These are the activations of a small neural network, seen along a few directions. Each row is one input.
In each table, some parts of the input vary, and every possible input appears once, in random order.
Descriptions start from the smaller parts, as in this example, which fits no table here: line(4) and (point or line(11) or (values(3) and ring(8))).
Shared parts are said once, and a part with two or three values counts as separate values.

Other details of the inputs vary at random and push rows far along two fixed directions, the same in every table; ignore that.

Rows:
row 1: [ 10   8 -17 -11   9  14  -6  30   8  -2  -8  12  -4  -6  -4  16   3]
row 2: [ -2  -6  -2   6 -13   3 -19 -17   3  16  15 -15  17  10  19 -24  -1]
row 3: [  0   7   9  -5  -3 -10  21  13 -17 -17 -11   7 -17 -12 -26  18  -1]
row 4: [ -3 -11   9  16  -3   3  -6 -14   9   5   0 -12  14  -4  16 -11   1]
row 5: [  5  10  -3  -4  -6  -1  12  18 -13 -21  -8   9 -17 -11 -21  22  -5]
row 6: [ -2   8  -4   5 -12 -21  -9 -41  -6 -24   5   5   0   1  -2  10 -10]
row 7: [ -5   7   8 -10 -13 -40  -4 -59 -12  -4   9  -2  -5  19  -3  -5  -3]
row 8: [  4   8   4  -7  -1  -5  19  19 -16 -19 -12  10 -20 -12 -28  22  -2]
row 9: [ -1  -9   3   5  14  20  19  41  -3   8  -8   1  -2 -11 -11   0   0]
row 10: [ -4  -7   5  14  -7  -7 -10 -30   5  -5   4  -8  10   0  14  -6  -3]
row 11: [ -4 -11   0  13  -1   3  -7 -17   6   6   7  -8  15   2  15 -14  -5]
row 12: [  2 -18   0  15   6  37  -8  39  16  23  -4 -16  18 -11  22 -19   9]
row 13: [  5  22  -3 -20   3 -22  14  -1 -11 -24 -12  21 -25  -4 -30  35  -1]
row 14: [  4 -11   2  -1   1  16 -24   8  25  37   4 -18  23   5  37 -27  17]
row 15: [  6  10 -13 -10   0  -2   0   2  -7  -9   1  12  -9   3 -13  12  -7]
row 16: [ -3  14  13 -15  -5 -39   5 -41  -5  -8  -3   5 -10   8  -9   9   4]
row 17: [  1  14  -6  -7 -14 -26 -14 -43  -4 -17   6   4  -4   7  -1   8  -6]
row 18: [  1 -14   6  13   9  29   5  42   9  15  -8  -9   9 -15   7  -8   6]
row 19: [ -2   7   6  -9   1 -17  26   4 -24 -17  -6   9 -20  -3 -33  16  -7]
row 20: [ -6   7   7   5 -15 -30  -3 -52  -9 -24   3   0  -5   3  -4   9  -8]
row 21: [ -7  -1   1   7 -10 -14  -9 -39  -4  -3  11  -6   6  10   6  -9  -7]
row 22: [  2  11 -10 -10  -5 -22 -13 -38   1  -4   8   7   0  15   1   3  -6]
row 23: [-12  -3   3   5  18  29  14  36  12   9   6   2  -3   8  14 -15  18]
row 24: [ 6 -5  1 -4  2 17 -5 28  8 17 -4 -8  3 -4  9 -8  9]
row 25: [  8   1 -16  -1   5  27   1  42  -2   0  -2   7  -2  -9  -7   4  -5]
row 26: [-1 -6 -1  4  7 14 12 25 -4  3 -5  1 -3 -8 -9  2 -3]
row 27: [  6   8  -9  -2  -7   2  -2   6  -7 -15  -1   7  -5  -7  -9  12  -7]
row 28: [  0  -4   9   7  11   9  23  28  -3 -10 -15   7  -9 -17 -16  17  -1]
row 29: [ -6 -19   9  17   1   8  -8 -13  11  22   8 -16  23   6  23 -26   1]
row 30: [  2  -2  -1   1 -11  -2 -23 -18  11  12   8 -13  11   6  23 -14   6]
row 31: [  6   7 -12 -15  13   9   3  28   4   8  -5   9  -7   1  -9  10   2]
row 32: [ -2  -8   8  -4  -1  -5  -6 -12   5  23   9 -12  11  13  13 -22   5]
row 33: [  2   3 -11   4   9   7  11  15  -6 -19  -4  18  -9 -11 -17  20 -13]
row 34: [-11  -5   8  13   5  23  -5  14  22   9   7  -9   6  10  33 -24  23]
row 35: [  1  -4  -5  -2  -6  -1 -18 -17   6  18  12 -10  11  13  17 -18   1]
row 36: [  6  -7  -6 -10  17  25  -1  45  13  29  -4  -1   6  -2   7  -7  10]
row 37: [  0   8   3 -19  13 -12  17  11  -6   2  -8  11 -13   4 -21  12   3]
row 38: [ -2  -4  -5  12  -5  -3 -12 -23   5  -9   5  -1  11  -2  13  -2  -6]
row 39: [ -6  -7   9   9  -4 -14  -1 -36  -2   0   6  -5   6   8   5  -9  -6]
row 40: [  4  -1 -15   4  11  28   4  40   0  -3  -3  10  -1 -11  -7   9  -6]
row 41: [ -3  -4  14   0 -10 -12 -12 -27   7  13   6 -15  11   8  19 -19   9]
row 42: [  0  11   2 -11  -1 -17  22   2 -24 -20  -7  11 -22  -2 -35  19  -9]
Description of these inputs: values(2) and (point or (line(4) and line(5))).
Question: Changing only the values(2) part turns row 16 into row 37. The same change can be made to row 34. Which row results?
Answer: row 23
Question: Changing only the values(2) part turns row 4 into row 39. The same change can be made to row 27. Which row results?
Answer: row 25
Question: Which other rows does row 9 become when the values(2) part takes its other values? List them by row number.
Answer: row 18
Question: A walk changes only the line(4) part. It starts at row 32 and steps to row 7. List the rest of the walk in order.
Answer: row 35, row 15
Question: Which other rows does row 39 become when the line(4) part takes its other values? List them by row number.
Answer: row 11, row 29, row 33

Rows:
row 43: [  3  14 -11  -3   5  -3  15  13 -11 -36 -10  24 -21 -13 -28  36 -10]
row 44: [ -1   2  -5   6 -10 -11 -16 -32   1  -8   7  -1   9   2   8  -2  -7]
row 45: [ -4  12  -1 -11  10  -4  19  14  -9 -12  -2  15 -19   4 -19  14   3]
row 46: [  2   0 -14   4   5  19   3  26  -2  -8   0   8  -5  -6  -8   8  -8]
row 47: [  0  -5  -7   7  -9   2 -16 -19   1   6  11  -8  12   7  12 -15  -8]
row 48: [ -1   5   0   1 -11 -16 -14 -32   3  -5   5  -4   6   4   9  -1  -1]
row 49: [ -5  -8   3   0  -1   7 -15 -11  12  30  15 -16  18  19  26 -33   9]
row 50: [ -3   6  -3  -5  15  13  15  27   1  -5  -1  13 -12   3  -6   6   6]
row 51: [ -6   4  -5   9 -11 -14 -12 -46  -2 -16  14   1   3  13  10  -5  -9]
row 52: [  0  17  -2  -6  -2 -19   9 -12  -8 -31  -7  16 -19  -4 -18  29  -3]
row 53: [  0   8   1 -16   8  -8  20  15 -16  -2  -4  11 -16   3 -26  11  -2]
row 54: [-11 -14  24  14 -18 -32   0 -59 -11   3   7 -21  11   6   5 -18  -7]
row 55: [  5  -2 -10   3  -2   8  -9   7   1   1   0   0   8  -7   0   2  -6]
row 56: [ 2  2  1 -1  1  5 -6  7 10  1 -2  1  1  0 11  0 10]
row 57: [  6  -8 -12   2   1  18  -3  23  -4   9   2  -2   5  -4  -4  -4  -9]
row 58: [ 7  2  0 -8  4  8  3 27  2  6 -9  2 -4 -8 -5  6  6]
row 59: [ -6  -6  10  18  13  21  26  35  -1 -18 -12   8  -9 -18  -8  11   4]
row 60: [ -4 -29   8  28  12  51   2  52  20  27  -3 -20  25 -14  30 -29  12]
row 61: [ 1  1 -1 -6 11 13  3 26 10 12 -4  1 -3  1  5 -1 11]
row 62: [  2  14   1 -18  11 -11  23  16 -11 -13 -14  18 -27  -3 -31  26   0]
row 63: [  5   1   1  -7 -10 -17  -9 -23  -5   4   0  -5   3   2  -2   0  -5]
row 64: [  7  -2   3 -10  -1  -3  -3   7   0  12  -4  -4   1  -1  -1  -2   3]
row 65: [  6  -7  -6   3  -2  17 -16  17  12  21   1 -11  16  -5  16 -12   3]
row 66: [-13  -2  24  12 -15 -37  12 -60 -17 -18   2  -7  -3   4  -9  -1  -8]
row 67: [  3   5   4 -15   3 -15   9  -2  -6   5  -5   4 -11   4 -14   6   0]
row 68: [ -5  -5   3   2   4   7 -14  -7  20  20   8  -9  11  12  30 -19  14]
row 69: [  9 -12 -10   5  -2  17 -14  17   5  18   1  -9  18  -7   9 -11  -6]
row 70: [  0   5   5  -5  -8 -17 -10 -27   4  -1   2  -4   1   7   9  -2   6]
Question: What is each input in this table made of?
Answer: line(4) and (point or line(6))
Question: Changing only the line(4) part turns row 64 into row 56. The same change can be made to row 54. Which row results?
Answer: row 59
Question: A walk changes only the line(4) part. It starts at row 43 and steps to row 44. List the rest of the walk in order.
Answer: row 55, row 69
Question: A walk changes only the line(6) part. It starts at row 45 and steps to row 61. List the rest of the walk in order.
Answer: row 70, row 48, row 44, row 46
